A small network was shown many inputs. Here are its activations along a few directions, one row for each input.
In each table, some parts of the input vary, and every possible input appears once, in random order.
A made-up example of a description, with smaller parts first: line(6) and (point or line(9) or (values(2) and ring(5))).
Shared parts are said once, and a part with two or three values counts as separate values.
(in the rows, 128 means zero)

Other details of the inputs vary at random and push rows far along two fixed directions, the same in every table; ignore that.

Rows:
r1: [150 116  64 190 115 132 171 118 115 120 157 180  80 134 163]
r2: [123 125 158 128 133 108  96  97 150 121  96 103 156 128 103]
r3: [111 113  68 158 116 122 118 113 126 115 134 191 103 147 126]
r4: [116 127 112 153 120 140 187 148 128 102 122 131 108 164 125]
r5: [118 127 195  79 135 124  77 130 154 140  86  73 168 133  89]
r6: [114 122 137  72 118 121  77 134 139 127 112 131 107 157  55]
r7: [186 149 151 156 150 141 136 106 128 127 135 124 124 120 204]
r8: [193 160 236 146 158 107 117  85 141 135 103  38 186 104 180]
r9: [116 121  88 122 116 128 154 166 120 139 158 123  98 118  99]
r10: [150 128 182  67 133 121  47 109 152 145 107  91 131 121  74]
r11: [148 145 173  94 139 130  71 108 143 127 102 112 142 144 111]
r12: [ 91 102  58 199 119 128 156 118 128 123 121 185 137 132 181]
r13: [ 90 118 113  70 136 126  84 172 134 149 127 117 128 109  84]
r14: [184 148 183 139 149  88  96  90 123 118 137  92 128 109 163]
r15: [ 85 127 238  52 109 105 103 101  65 153 166  95 176  71  73]
r16: [160 160 191 117 155 110 122 126 131 103 124  92 137 130 167]
r17: [160 134  89 169 117 164 180 125 123 124 139 164  92 158 156]
r18: [134 130 139  91 117 118 129 150 125 117 134 118  79 164  76]
r19: [ 89 115 141  88 134 100 137 180 124 103 133 106  95 137 103]
r20: [151 127  90 131 112 145 162 147 129 134 147 142  91 134  95]
r21: [182 150 194 185 165  86 127  78 128 130 121  73 177  81 233]
r22: [119 122  64 180 129 127 129 106 120 112 133 202 113 140 180]
r23: [113 115  95 112 125 161 111 141 137 129 123 175 105 148 129]
r24: [137 148 176 103 139 122  82 110 147 114  94 106 152 142 109]
r25: [109 106  93 173 110 113 177 141 119 118 141 142 108 137 139]
r26: [133 148 204  63 150  82  88 154 128 105 129  70 114 119 115]
r27: [142 140  83 194 111 126 194 112 120  96 137 166 100 161 148]
r28: [ 78 113 142  81 132 128 103 161 147 112 104 122 129 150  94]
r29: [ 87 111 126  74 125 148 101 168 141 146 113 112 138 136  97]
r30: [135 129 169  95 144 106 113 151 123 143 136  64 135  99 141]
r31: [147 129 144 182 132 115 116  69 145 137  98 116 180 116 158]
r32: [ 84 139 252  30 117 134 117 119  74 151 160  99 187  91 101]
r33: [159 132 152 171 148 105  83  67 137 152 111  90 191  78 176]
r34: [149 127  46 188 119 175 160 109 138 136 124 199 130 136 147]
r35: [134 122  86 122 130 132 150 169 120 129 156 148  87 115 132]
r36: [118 114 104 119 105 136 168 156 125 140 137 110 107 145  89]
r37: [ 99 106  37 197 121 140 159 119 123 138 133 182 140 122 184]
r38: [142 122  68 178 125 138 170 132 112 118 157 180  79 132 187]
r39: [ 37 109 116 109  88 146 191 133  45 135 184 199 135 106 114]
r40: [153 128 121 178 130 130 118  72 141 152 109 115 179 109 156]
r41: [ 91 118 137  78 121  98  74 146 138 110 116 128 112 138  63]
r42: [121 135 109 102 130 151 159 182 126 138 148 116 111 133 123]
r43: [127 121  79 205 112 127 206 115 122 100 132 158 108 156 148]
r44: [108 129 112  86 125 157 110 158 143 151 115 120 137 137  70]
r45: [198 142 129 197 153 113  87  50 141 144 121 131 178  64 193]
r46: [ 94 111 109  97 111 157 120 156 141 146 110 120 136 150  81]
r47: [100 125  92 148 128 114 118 128 127 101 123 171 118 138 146]
r48: [102 107  90 106 124 137  95 145 131 129 130 170  95 132 117]
r49: [158 140 155 198 152 125 117  67 143 132  97 119 199 104 228]
r50: [ 96  99  70 193 110 119 144 109 132 127 119 170 139 130 148]
r51: [145 125 162 117 135 102 117 131 125 144 137  68 140  99 127]
r52: [192 139 124 214 151 114  94  35 138 135 124 151 164  86 214]
r53: [144 142 170 117 139  84 111 125 126 103 132  96 115 123 121]
r54: [ 73 100 154  63 124  96  70 157 144 117 110  99 121 131  47]
r55: [ 90 126 111 105 125 137 117 151 137 103 113 163 116 162 114]
r56: [116 140 146  86 118 132 147 169 129 100 122 116  92 174  80]
r57: [125 131  67 201 111 132 154  88 132 103 117 191 129 156 146]
r58: [110 111 102 150 102 128 182 149 128 123 129 129 103 158 104]
r59: [117 126  99 174 129 136 196 143 124  98 131 150 112 153 175]
r60: [116 118  87 102 126 162 114 157 141 136 126 167 115 130 110]
r61: [135 127  90 114 127 159 165 175 127 129 152 154  90 137 129]
r62: [156 136 155 108 135 148  81 103 149 140 105 121 136 132 121]
r63: [117 128  42 185 130 168 164 125 132 142 131 187 143 129 175]
r64: [ 62 120 183  49  81 139 149 125  63 151 162 135 147 116  31]
r65: [207 163 136 207 149 124 162  69 128 146 138  98 170  90 195]
r66: [183 154 192 127 163  89  94 103 122 117 135  88 132 105 188]
r67: [ 70 105 124  93 131 107  97 158 136 111 114 130 120 134  97]
r68: [126 124  85 156 110 161 196 151 123 135 136 132 116 155 134]
r69: [143 124 143  82 114 132 121 150 133 133 135 109  79 148  73]
r70: [130 139 135  82 129 151 146 177 131 145 135  90 118 138  80]
r71: [113 112  72 117 128 138 107 151 133 135 134 171 110 112 116]
r72: [103 118 125  84 121 146 153 188 127 136 137 102 109 145 110]
r73: [ 55 122 162  67  80 169 178 134  60 144 160 163 149 134  58]
r74: [182 149 160 110 140 144 129 135 136 139 131  94 127 117 122]
r75: [190 158 155 167 144 131 145  93 125 116 125 120 130 143 181]
r76: [ 96 119 161  75 126 128 140 189 132 123 123  91 111 150 102]
r77: [124 132 119 105 126 139 148 165 121 109 141 146  82 167 132]
r78: [112 125  95 125 125 147 117 135 131 115 122 180 111 160 140]
r79: [130 130 143 102 142 112  68 120 141 154 121  93 159  87 100]
r80: [127 116  70 129 110 151 126 128 142 141 127 171 113 132  82]
r81: [197 145 179 123 152 103  93 107 132 141 141  73 141  73 144]
r82: [158 135 185 156 151  81 120  98 129 110 124  73 147  99 160]
r83: [107 123 116  79 119 138  97 149 146 156 117 109 133 126  50]
r84: [101 117  88 170 117 146 158 120 140 109 105 167 136 162 128]
r85: [206 169 181 171 179  99 117  82 126 148 139  66 182  57 226]
Each input here is: ring(5) and (point or (values(2) and ring(8))).
Changing only the ring(5) part turns r19 into r43. The same change can be made to r26. Which row results? -> r27
Changing only the ring(5) part turns r30 into r51. The same change can be made to r13. Which row results? -> r79
Which other rows does r2 become when the ring(8) part takes its other values? List them by row number. -> r6, r10, r31, r40, r57, r80, r83
Which other rows does r62 become when the ring(8) part takes its other values? List them by row number. -> r5, r11, r24, r34, r44, r46, r84
Which other rows does r1 become when the values(2) part takes its other values? List them by row number. -> r52
A walk changes only the ring(5) part. It starts at r73 and steps to r64. List the rest of the walk in order. -> r15, r39, r32
Which other rows does r58 become when the ring(5) part takes its other values? List them by row number. -> r8, r21, r25, r76

Rows:
r86: [133 132 102 103 119 153 153 152 113 140 159 151 100 132 108]
r87: [168 146 195  68 140 125  93 132 128 155 134  58 138 101  86]
r88: [127 120  61 163 117 148 178 150 117 143 160 154 109 118 143]
r89: [144 140 157 132 133 132 106  79 111 146 139 141 172  95 152]
r90: [ 87 121 178  66 115 109 101 146 127 117 116 104 118 146  55]
r91: [123 129 101 146 114 127 180 151 121 101 133 143  83 166 117]
r92: [160 137 193  72 151 106  96 159 139 142 135  41 117 102 118]
r93: [116 126  89 116 108 161 149 137 108 142 156 174 113 124 108]
r94: [103 115  88 149 102 165 156 113 120 144 128 169 150 133 118]
r95: [107 118  85 119 111 153 144 148 109 146 157 160 115 111 114]
r96: [ 90 123 126 119 108 125 138 131 112 106 134 168 112 152 113]
r97: [ 99 110 106  88 111 142 126 167 118 153 147 128 117 107  82]
r98: [ 86 113 113 125 104 135 135 115 104 116 137 182 126 142 117]
r99: [101 126 112 125 115 124 162 142 112  95 137 166  91 166 121]
r100: [157 141 128 208 143 136 134  55 118 152 123 141 201  86 212]
r101: [ 87 111  99 157 112 115 156 130 118 109 132 158 124 136 141]
r102: [125 128 159 150 136 108 110  78 112 125 127 136 173  96 176]
r103: [116 109  47 125 117 136  96 154 168 122 102 170  76 172  71]
r104: [124 135 207  81 150  85  89 136 134 114 118  55 137 115 116]
r105: [ 78 105  77 166 105 125 154 115 110 121 137 176 135 130 142]
r106: [115 109  38 140 119 155 108 156 183 121  90 171  93 179  86]
r107: [146 141 128 229 140 120 141  40 118 128 115 148 200 103 232]
r108: [106 108  70  79 122 137  67 174 164 115 110 170  63 172  59]
r109: [173 149 182  87 144 123 110 139 127 134 140  85 107 122 131]
r110: [140 140 181 154 135 116 120  83 137 117 104 108 174 127 154]
r111: [159 143 135 233 129 130 149  31 121 126 110 149 201 112 218]
r112: [177 123 122 161 165 103  51  99 175 129  93 103 145 103 163]
r113: [110 123  76 187 120 122 188 124 111  95 142 182 103 150 175]
r114: [154 141 176 126 149  90 121 138 134 114 125  75 130 116 151]
r115: [128 122  62 169 104 163 178 115 110 146 152 180 122 124 124]
r116: [125 127  81 144 108 169 166 128 124 152 135 159 140 129 116]
r117: [202 157 130 203 146 149 160  72 134 150 130 117 175 100 202]
r118: [128 134 181  56 139 135  79 147 133 162 124  73 157  94  86]
r119: [123 129 118 129 120 135 172 158 135 106 121 124 104 171 112]
r120: [214 160 128 228 148 142 176  70 136 134 126 115 154 116 233]
r121: [ 88 120 151  98 122 105 113 141 118 112 128 133 120 133 109]
r122: [168 150 164 168 154 107 141 112 135 111 115  92 147 125 190]
r123: [ 87 120 177  60 133 111 107 175 136 108 112  81 110 154  75]
r124: [125 125 148 125 131 116 100 104 118 156 132 114 175  85 137]
r125: [119 128 182 113 124 109  94  90 118 132 115 110 163 117 105]
r126: [154 141 161  94 148 135 112 143 136 155 129  79 147 102 126]
r127: [110 108  27 157 130 145 103 154 171 119  98 175  94 166 120]
r128: [110 103  52 115 133 129  78 166 164 116 109 169  76 151 101]
r129: [145 141 200 117 142 110 115 112 141 112 104  76 153 136 128]
r130: [142 124  91 142 129 136 172 160 120 128 153 144  86 134 154]
r131: [112 126 174  51 137 100 111 190 129 107 130  85  87 143  83]
r132: [129 131 198  69 130 122  74 105 123 156 123  85 167  95  81]
r133: [138 142 219  80 144  95  93 119 132 112 114  59 133 131  95]
r134: [128 123  90 118 123 146 157 161 112 142 157 148 101 118 124]
r135: [167 145 156 125 150 127 130 139 138 140 126  78 128 120 158]
r136: [138 124  97 131 113 146 173 160 123 129 147 134  76 152 112]
r137: [115 135 174 129 139 108 109 110 132 118 107 105 160 123 146]
r138: [ 79 105 101  93 108 140 124 148 106 143 145 164 124 119  93]
r139: [126 134 119 125 123 124 162 156 118 100 141 148  85 162 125]
Changing only one part turns r117 into r88. The same change can be made to r120. Which row results? -> r92
What do these inputs look like to the network? -> ring(6) and (point or ring(8))
Which other rows agree with r118 in the ring(6) part? List them by row number. -> r100, r107, r122, r123, r126, r127, r135, r137
Which other rows agree with r130 in the ring(6) part? List them by row number. -> r95, r102, r113, r121, r128, r131, r134, r138

Rows:
r140: [ 83 119 172  37 120 123 102 179 125 128 125  93 115 138  53]
r141: [118 126 102 147 118 144 159 128 115 132 140 156 129 127 139]
r142: [ 83 109 120  50 102 142 127 186 121 138 142 125  91 145  35]
r143: [127 129 100 147 116 149 159 122 115 136 142 153 127 130 134]
r144: [164 136 150 162 145 118 107  86 141 135 113 107 162 107 166]
r145: [178 152 190 134 159 107  83  85 142 126 109  89 160 106 167]
r146: [121 121  91 159 122 131 143 126 136 119 121 150 123 141 133]
r147: [137 140 181 112 139 118 113 114 127 131 121  89 158 115 130]
r148: [131 125  86 148 125 146 138 124 132 132 130 160 119 131 138]
r149: [144 137 176 107 139 112 104 116 123 140 131  90 152  99 128]
r150: [159 140 184  87 151 113  65 117 141 143 118  80 149  99 123]
r151: [160 134 104 176 134 135 132  93 135 135 127 143 141 116 162]
r152: [113 121 106 149 117 142 160 128 116 130 137 153 130 131 143]
r153: [141 133 157 120 144 106  96 117 139 124 117 102 136 120 132]
r154: [126 122  86 155 124 132 136 128 131 129 130 155 120 128 137]
r155: [107 120 102 149 115 128 161 133 115 120 137 150 122 133 134]
r156: [ 99 114 120  77 118 121 108 171 134 117 124 130  86 153  70]
r157: [106 125 184  57 124 113 100 155 129 129 123  83 122 132  67]
r158: [137 128 131 136 133 131 114 117 138 133 115 121 142 129 135]
r159: [188 158 207  94 159 109 118 143 137 134 132  41 129 107 143]
r160: [147 136 114 177 138 127 136  98 134 119 119 146 139 129 176]
r161: [109 122 104 151 120 132 160 130 114 120 139 153 128 131 145]
r162: [113 123 107 153 119 125 160 125 114 119 140 151 120 134 141]
r163: [ 82 112 103  85 107 140 141 176 115 132 145 147 101 140  79]
r164: [113 120  90 151 125 131 139 135 132 118 126 155 119 139 140]
r165: [143 135 163 118 146 105  90 117 141 127 112  92 146 113 133]
r166: [115 123 105 156 116 134 164 125 117 122 134 148 128 135 134]
r167: [124 122  95 160 123 130 143 124 134 117 122 152 117 145 135]
r168: [129 124  87 152 123 144 141 126 134 131 126 157 127 138 133]
r169: [118 127 111 151 116 137 163 123 117 120 134 151 126 143 138]
r170: [161 138 151 156 147 121 105  90 140 135 113 113 163 107 174]
r171: [ 97 117 147  43 118 127  90 180 142 121 117 110  93 159  43]
r172: [129 123  87 157 122 138 140 125 134 129 126 154 123 133 130]
r173: [148 144 186 110 137 117 111 110 124 128 124  95 146 121 130]
r174: [170 146 171 135 158 111  83  93 140 139 118  94 165  93 164]
r175: [125 124  97 146 118 138 156 124 112 134 148 153 121 122 136]
r176: [113 125 108 150 121 130 159 128 113 118 140 154 121 136 146]
r177: [145 131 162 115 144 110  87 115 140 136 114  92 146 109 133]
r178: [121 129 112 148 118 136 160 126 115 118 138 157 117 140 143]
r179: [ 72 105 123  61 107 130 127 186 118 133 138 124  95 144  54]
r180: [119 123  94 154 127 128 139 128 132 116 128 158 116 141 146]
r181: [115 122 104 151 115 144 161 125 117 132 135 150 132 136 138]
r182: [119 126 109 147 120 132 157 127 112 117 144 158 115 136 145]
r183: [107 119 181  32 136 113  59 170 144 137 115  76 121 125  60]
r184: [133 138 176 112 137 117 116 117 124 127 126 102 145 119 134]
r185: [ 87 114 104  90 103 148 147 170 118 134 138 145 105 149  72]
r186: [219 161 163 164 171 113 118 111 157 127 116  68 135 108 199]
r187: [135 135 176 109 138 116 106 118 124 137 128  93 153 105 138]
r188: [179 150 190 134 160 101  79  87 140 124 113  89 159 101 170]
r189: [127 122  93 153 119 133 143 127 133 115 125 157 107 149 129]
r190: [126 127 110 154 115 133 162 121 115 118 138 153 116 140 135]
r191: [134 126  86 151 122 148 139 123 132 134 129 158 122 136 133]
r192: [146 140 184 109 140 105 107 112 121 127 128  93 140 112 133]
r193: [120 124  93 156 123 137 143 126 135 120 120 152 126 145 136]
r194: [143 134 112 178 138 129 136 100 135 121 117 144 145 125 175]
r195: [127 124  90 150 125 142 138 128 133 129 126 159 124 133 138]
r196: [142 136 158 121 141 118 100 116 141 124 111 105 141 129 128]
r197: [127 120  82 147 122 137 135 130 130 131 134 157 112 129 130]
r198: [ 79 111 135  45 108 135 119 186 124 137 135 112 100 142  36]
r199: [ 89 112 102  82 107 144 140 173 114 134 149 148  96 139  78]
r200: [124 127 101 144 118 148 157 125 114 134 144 157 124 126 138]
r201: [141 129 122 179 126 132 156  95 118 133 134 137 151 116 168]
What do these inputs look like to the network? -> values(2) and (point or (ring(5) and line(6)))
Changing only the values(2) part turns r145 into r178. The same change can be made to r197. Which row results? -> r175
Changing only the values(2) part turns r181 into r158. The same change can be made to r187. Which row results? -> r183
A walk changes only the line(6) part. It starts at r143 and steps to r185. List the rest of the walk in order. -> r181, r147, r169, r173
Which other rows does r154 become when the ring(5) part takes its other values? List them by row number. -> r168, r172, r174, r195
Which other rows does r171 become when the values(2) part takes its other values? List them by row number. -> r173
Which other rows does r144 become when the values(2) part takes its other values? List them by row number. -> r201
Which other rows does r190 become when the line(6) part takes its other values? List them by row number. -> r142, r157, r166, r198, r201
